These are the activations of a small neural network, seen along a few directions. Each row is one input.
In each table, some parts of the input vary, and every possible input appears once, in random order.
Descriptions start from the smaller parts, as in this example, which fits no table here: values(3) and (point or line(9) or (line(6) and ring(8))).
Shared parts are said once, and a part with two or three values counts as separate values.
In the rows, 128 means zero.

Other details of the inputs shift rows strongly along three fixed directions, in all tables alike. That doesn't count.

A family of inputs:
R1: [ 85  81 149 107  84 123 154 101 203 128 150 115 157]
R2: [164 167 155 163 147 111 134 122 147 130 134 113 147]
R3: [ 69 135  77  92 122 201 115 127 122 110 129  99 122]
R4: [ 58  76  98  68  92 173 128 101 139 126 141 120 126]
R5: [ 97 151  82  97 137 153 109 134  50 134 109 137  88]
R6: [157 154 166 169 126 103 139 151 161 115 152 124 128]
R7: [150 145 134 158 143 117 135 137 112 128 136 123 141]
R8: [139 167 148 184 124 108 152 109 197 121 146  91 165]
R9: [186  83 174 134 120  47 118 124 121 166 130 169 128]
R10: [213 135 142 155 163 112 106 185  86 132 120 146 113]
R11: [111  95 166 173 111  92 158  92 201 128 136 110 171]
R12: [100 150 141 139 122 153 160 101 189 116 137 142 154]
R13: [203 162 149 172 164  87 108 165  90 148 109 145 116]
R14: [ 95 147 147 137 120 152 155 113 176 102 155 101 135]
R15: [110 123  83 102 137 163 105 143  72 111 106 130  86]
R16: [132 146  91 103 149 157 106 171  60 117 102 134  93]
R17: [182 187 160 191 151 100 149 152 157 134 127 108 159]
R18: [169 157 148 156 135 114 130 160 159 120 132 113 144]
R19: [113  98 112 104 112 133 117 117 137 122 130 126 116]
R20: [207 185 176 184 155 109 133 154 171 116 148 110 140]
R21: [127  63 160 134 121  71 140 116 126 142 118 150 153]
R22: [121 215  91 137 142 166 130 142 120 124 117  89 137]
R23: [136 104 128  86 126 138 114 123 108 135 128 143 102]
R24: [ 94  14 143  88 102  93 118 100 121 149 103 215 128]
R25: [ 81  61 167 126 111 128 142  92 189 119 133 119 153]
R26: [ 73 139  76  84 116 198 118 124 124 114 136 101 119]
R27: [ 98 189 111 131 118 172 128 132 175 112 148  88 126]
R28: [182 146  92 105 144 119 100 144  45 152 108 152  84]
R29: [ 45  78 113  76 106 149 131  65 139 135 125 120 139]
R30: [197 166 148 158 171  99 120 151  77 135 117 143 113]
R31: [117 145  84  76 125 169  96 145  80 134 117 134  79]
R32: [104 141 129 123 108 142 142 127 183 117 143 100 148]
R33: [127 213 106 150 142 155 120 137 128 127 125  96 127]
R34: [112  23 153  78 111 102 112  98 127 138 124 161 123]
R35: [134 119  96  90 120 146 110 133  99 130 123 136  91]
R36: [ 64  74 161 132  90  96 172  83 189 128 145 119 174]
R37: [139 194 109 136 139 138 117 135 117 137 130 113 120]
R38: [130  80 148 136 120  97 129 108 140 141 134 133 159]
R39: [218 156 147 167 158  81 128 167  74 140 137 151 119]
R40: [ 88 197  95 155 132 167 148 117 145 107 134  82 133]
R41: [ 96  42 110  82 111 129 101 110 106 126 106 146 109]
R42: [ 77 131 121 111  97 138 156  94 174 138 141 103 157]
R43: [174 120 106 111 146 120 100 166  43 124 109 159  72]
R44: [ 98 143 131 135 116 148 125 126 175 115 137 103 135]
R45: [147 163 117 154 143 151 123 151 134 111 123 107 116]
R46: [124 179  94 117 135 145 127 134 112 137 121 110 130]
R47: [105 121  93  97 140 167  91 151  74 127  96 135  87]
R48: [186  62 172 155 141  62 121 133 106 154 119 162 146]
R49: [185 191 153 193 140  91 155 139 147 121 148 113 137]
R50: [175 102 133 118 137  96 124 156  92 145  98 203 126]
R51: [108  95 119 109 115 122 127 104 127 141 136 128 145]
R52: [138 181 140 174 120 114 155 108 196 123 155  90 159]
R53: [ 99 187 100 142 124 188 156 131 167 111 145 127 153]
R54: [125  79 169 133 127 109 134 117 148 117 134 136 134]
R55: [145 151  71 105 144 159 109 147  62 127  93 181  89]
R56: [172 104 151 139 133 102 128 157 108 123 144 148 120]
R57: [113  92 173 162 109 111 158 118 202 109 163 111 168]
R58: [108 215 100 150 143 164 128 140 114 118 125  96 119]
R59: [153  32 168 114 105  62 131 100 129 162 141 166 150]
R60: [163 150 145 132 135 111 134 116 127 144 139 130 129]
R61: [ 55 151  75  85 117 194 133 136 108 104 123 104 107]
R62: [ 87  50 125  90 117 124 102 125  92 127 109 156 102]
R63: [153 133 159 157 150 109 133 119 133 136 122 126 142]
R64: [152  32 147 102 132  89 103 148  83 144  92 173 116]
R65: [ 56 153  92  97 128 181 139  96 103 117 127 106 115]
Description of these inputs: values(5) and (point or (values(2) and line(6))).
Q: Changing only the values(5) part turns R37 into R51. The same change can be made to R27. Which row results?
A: R26
Q: Changing only the values(5) part turns R21 into R7. The same change can be made to R42. Which row results?
A: R59
Q: Change only the values(5) part in R11. List by row number the other rows that result.
A: R13, R17, R48, R63
Q: Change only the values(2) part in R59. List by row number the other rows that result.
A: R4
Q: Which other rows agree with R19 in the values(5) part? List them by row number.
A: R8, R11, R15, R28, R35, R40, R41, R43, R45, R49, R52, R55
Q: Change only the values(5) part in R18. List by row number the other rows that result.
A: R3, R20, R41, R44
